A small network was trained on invented records. Each row is its activation on one of them, seen along a few directions.
Here are examples, each followed by its value of one field, M.
The largest differences between rows may come from other fields.
In the rows, zero is written as 500.
Strong random noise was added to every row along 7 fixed directions; ignore it. To show where, here is one row again and again, with new noise each time:
[610 406 249 566 472 136 467 369 644 368 270 494 445 847 444 270 779 572
 545 484 263 509 609 425 393 626 474 441 508 476 576]
[564 539 455 617 722 522 430 372 671 394 689 432 481 507 418 544 406 404
 420 535 458 427 489 599 584 406 567 453 605 554 522]
[490 485 432 506 509 540 595 586 339 610 465 492 564 422 516 395 389 460
 568 420 588 597 439 474 502 557 432 500 598 448 421]
[480 359 360 664 555 457 668 608 367 444 472 734 370 392 397 305 598 246
 525 360 478 310 524 683 563 360 440 810 735 220 683]
[557 699 558 385 666 552 453 503 548 430 551 344 562 409 414 513 258 405
 569 502 599 672 467 548 422 545 395 476 358 670 467]
[479 467 589 414 461 556 561 609 367 620 489 463 574 403 574 472 446 507
 569 461 623 511 458 443 518 520 506 529 463 488 434]
[472 353 506 543 436 459 547 686 349 591 434 671 466 418 607 543 520 415
 525 436 577 354 493 500 555 462 482 650 732 304 450]
[480 361 696 543 545 596 428 559 515 609 729 527 520 403 677 743 451 497
 406 559 602 204 468 490 714 351 722 522 677 448 396]
[476 535 428 577 582 719 681 410 457 529 592 386 555 349 342 299 474 436
 488 427 534 602 401 560 542 398 487 458 434 506 590]

[488 349 488 533 475 421 499 540 401 607 548 595 512 562 621 448 527 544
 522 490 493 351 543 496 596 529 621 563 657 417 463]
m6
[462 407 455 527 545 448 585 573 315 561 577 581 517 496 535 339 464 443
 561 448 522 404 510 560 598 526 555 651 617 399 517]
m2
[466 553 323 487 426 482 504 466 423 594 378 492 551 608 505 390 460 651
 537 501 448 756 508 392 409 693 408 335 508 546 431]
m5
[490 420 412 731 566 615 530 418 618 442 580 569 426 417 417 591 592 399
 336 497 446 373 445 579 599 285 523 469 730 384 567]
m4
[540 407 543 429 268 370 365 410 676 581 279 354 582 740 687 670 761 835
 443 610 424 568 501 179 424 603 570 156 400 610 329]
m4
[481 453  84 720 571 555 675 319 353 674 614 398 611 651 428  87 410 625
 484 407 353 737 407 422 576 705 535 218 757 456 442]
m3
[529 551 487 486 512 567 527 498 504 529 444 379 555 443 476 505 414 500
 515 471 555 643 437 432 437 530 429 368 464 560 411]
m4
[488 447 519 491 571 370 470 720 373 451 503 785 360 456 526 527 431 281
 557 454 543 292 610 664 512 515 440 827 698 322 586]
m8
[616 552 604 441 672 357 321 610 561 433 537 523 478 486 542 668 284 318
 559 491 581 415 542 601 476 530 464 620 649 524 395]
m1
[473 538 651 422 336 595 441 563 591 487 338 531 481 387 507 764 630 528
 429 551 561 542 472 451 384 406 386 453 379 525 513]
m3
[497 469 389 484 418 414 652 534 372 496 357 537 498 527 441 241 595 469
 606 401 473 566 501 512 445 553 408 621 461 411 580]
m2
[438 695 598 524 528 815 446 495 546 505 614 523 516 244 456 811 270 434
 381 565 619 633 390 612 506 366 398 435 564 574 444]
m7
[496 482 543 371 622 346 422 612 361 565 636 526 548 601 618 408 334 496
 614 516 537 430 584 518 557 704 581 606 558 528 462]
m3
[487 416 684 533 606 505 416 548 499 496 767 634 432 444 593 648 426 390
 463 541 542 141 567 672 694 361 720 724 618 431 530]
m7
[431 428 334 560 347 494 539 595 328 676 327 651 521 545 586 495 534 591
 489 471 508 637 472 398 463 635 387 403 744 369 403]
m8
[466 455 666 377 396 559 483 549 428 643 508 463 579 470 647 562 513 636
 528 533 587 480 499 414 528 526 594 468 396 555 428]
m6
[522 565 442 542 520 503 389 440 564 530 516 502 520 593 544 657 378 569
 431 568 499 607 486 473 481 605 478 304 631 575 372]
m5
[462 535 411 615 480 638 472 482 529 553 492 567 482 450 477 658 444 508
 381 531 507 593 444 491 488 487 424 341 678 469 445]
m8
[548 435 703 460 478 304 300 540 729 325 481 599 374 581 567 791 699 437
 443 602 447 183 599 559 515 362 584 659 472 463 573]
m2
[543 463 719 359 440 484 442 589 525 542 430 424 532 443 583 612 538 509
 550 498 586 431 517 437 449 479 543 510 353 546 437]
m1
[472 393 507 485 215 488 517 508 506 614 260 540 520 553 586 560 755 675
 483 508 479 537 486 348 429 500 482 389 456 444 461]
m6
[460 398 473 598 474 495 413 478 460 635 612 590 536 578 661 636 450 609
 422 567 485 403 497 475 637 523 641 414 766 461 358]
m7
[387 550 669 411 430 722 532 539 460 557 581 546 502 313 479 565 540 530
 469 529 575 482 495 542 531 380 523 594 315 515 622]
m5
[397 519 309 674 582 607 470 364 512 523 708 588 490 553 445 497 442 556
 367 582 386 524 492 562 631 490 563 404 703 482 540]
m1

Here are new rows. What is M for each?
[462 632 504 439 413 699 535 434 527 562 413 379 561 451 431 528 510 620
 456 529 533 774 431 408 385 548 400 264 306 624 492]
m8
[451 515 641 405 551 555 475 534 394 575 687 509 559 454 574 498 371 518
 544 539 580 422 524 570 598 517 625 602 437 562 495]
m7
[381 564 497 510 385 585 444 559 519 455 439 686 406 427 464 696 554 498
 418 573 468 524 522 537 450 444 389 545 507 442 581]
m1
[461 516 251 761 565 608 641 375 570 338 481 612 386 412 231 387 631 322
 381 446 377 533 450 681 502 299 365 549 637 361 720]
m2
[476 523 356 631 550 658 589 261 565 529 617 332 590 535 391 361 536 609
 409 526 422 637 408 476 567 458 571 256 462 588 522]
m2
[385 576 270 618 396 601 508 440 481 525 417 607 474 528 420 534 518 590
 405 546 398 726 465 472 442 555 358 337 606 461 510]
m1
[464 497 476 533 540 591 558 439 452 554 608 432 568 478 488 426 463 536
 484 508 516 534 450 503 576 485 561 441 494 532 492]
m2
[443 360 620 553 307 784 690 581 366 710 477 517 531 258 555 551 599 516
 430 411 636 433 373 440 561 332 538 472 545 358 464]
m3
